-53.7  -31.5   63.2   28.2   -0.3: -0.3
-28.7   32.8  -74.5  -22.0  -63.5   19.1: 19.1
14.4  72.8  48.5  32.7  51.2: 51.2
 52.9  -64.2  -33.7  -17.8: -17.8
 -5.4  -16.0  -65.0   -1.0  -11.1  -14.5: -14.5
-64.3  -53.3   49.0   45.4   68.2    8.3   -2.5: -2.5
-20.9   -0.9    1.7  -54.6: -54.6
---
[-65.8, 61.6, 21.5, 75.5, -35.6] result: 61.6
[[69.9, 15.1, -47.8, 42.0, -21.2, 59.7, -49.8], [-31.7, -46.7, 0.8, 56.1, -19.7, -21.3, 15.1]] result: 56.1
[-10.9, 39.5, -53.4, 73.1] result: -10.9
[28.8, -36.1, 57.9, -6.0, -14.2] result: -36.1
[-46.8, -13.6, -53.1, -4.0] result: -46.8
[[13.5, 10.4, 1.3, -45.3], [-4.7, -10.4, -8.0, 72.7]] result: -4.7
[16.0, -17.9, 49.1, -24.8, -35.7, -66.1, -6.0] result: -24.8
[48.9, -10.5, 43.2, 18.5, 74.3, 25.3, -7.7] result: 18.5
[-4.3, -32.5, -63.6, -20.1] result: -4.3
---
[[ 17.8  61.6 -36.9 -37.9  46.7   5.5 -36.0]
 [-37.9  46.7   5.5 -36.0  49.7   3.1 -16.8]
 [-36.9 -37.9  46.7   5.5 -36.0  49.7   3.1]] --> 5.5

[[ 72.5  39.6  20.2   1.6  -3.2  -3.6]
 [ 60.8  49.4  39.3  53.0 -60.8 -60.5]] --> 20.2

[[ 10.6 -48.2 -40.2 -37.1]
 [  5.9  36.8   8.1 -14.4]
 [  2.4  55.7 -25.2  70.5]] --> 8.1

[[ -4.0 -30.0 -54.2 -46.4  20.4  26.2]
 [ 44.5  24.6  46.8   7.4  32.7  47.2]] --> -54.2

[[ 13.7 -54.2  25.5 -39.5 -42.4 -41.9 -35.6]
 [-19.8  15.0 -23.4   7.3  -4.8   9.3   4.7]
 [ -2.7 -15.5  -0.5 -14.3 -25.2 -12.7 -13.9]] --> -23.4

[[ 66.6  49.4  34.2  40.5  -6.2]
 [-13.6 -74.1   6.8  -5.7  -6.8]] --> 34.2

[[-64.6  72.0  60.6 -24.5 -69.3]
 [ 60.3 -32.3 -70.7  46.7 -54.0]
 [ 54.8 -43.0 -59.0  24.4 -37.8]] --> -70.7

[[  3.0  -6.1 -18.6   5.8  14.3 -61.5]
 [ -7.0 -31.0  33.8  34.3 -23.8  -6.3]] --> -18.6

[[-10.0 -11.4 -10.6 -17.2   1.3  19.3]
 [  0.4   9.0  40.6  -3.7   1.6  13.5]
 [-32.0  51.5  57.7 -22.2  -1.7 -18.1]] --> 40.6
---
[ 1.56  0.53 -0.91  0.91] 1.56
[  75.5  117.2 -106.0  -65.6  -67.7   18.9  162.0] 75.5
[ -8.8 -11.3  -1.2  -5.4  -7.6  11.1  -9.2] -8.8
[ -37.82  -78.95   93.69  135.07  108.57  186.02 -139.42] -37.82
[-0.060 -0.038  0.175 -0.153  0.047 -0.108  0.059] -0.060
[ 14.1  -0.5 -14.3   2.9] 14.1
[ 1.54 -0.61 -0.37 -0.81 -1.26] 1.54
[-9.7 -6.9  1.4 15.6 -4.3] -9.7
---
-0.042   0.177   0.224   0.025   0.134   0.049   0.196
 0.040   0.177   0.133   0.148   0.014   0.123   0.097
 0.124   0.010   0.071  -0.163   0.207   0.113   0.071
>> 0.177

 188.141  -119.778    11.920   -53.096
  36.410   -48.090    40.836    21.361
>> -48.090

-155.492   108.909   -88.976   111.150   -45.754  -130.870  -190.216
 129.709  -103.689   128.127    79.272    85.605    72.421    10.409
  78.079    17.367  -151.602    87.815  -127.637  -141.920  -194.422
>> -103.689

 0.4   0.4  -0.3   0.3  -0.2
-0.3  -0.9   1.3  -1.2   1.3
-1.0  -0.7   0.7  -0.7   0.8
>> -0.9

 0.013   0.090   0.055   0.068   0.104  -0.027  -0.005
-0.006  -0.084   0.055   0.150  -0.138   0.091   0.056
 0.021   0.012   0.038   0.086   0.000   0.075   0.109
>> -0.084

 -6.7  -12.9   16.1  -11.8
  0.2    4.3  -14.0   20.3
>> 4.3

 0.13   0.03   0.15   0.11   0.07   0.12
-0.01   0.01  -0.09  -0.04  -0.17  -0.21
>> 0.01

-0.029  -0.101  -0.131  -0.048   0.195
-0.019  -0.083  -0.199   0.141  -0.044
>> -0.083
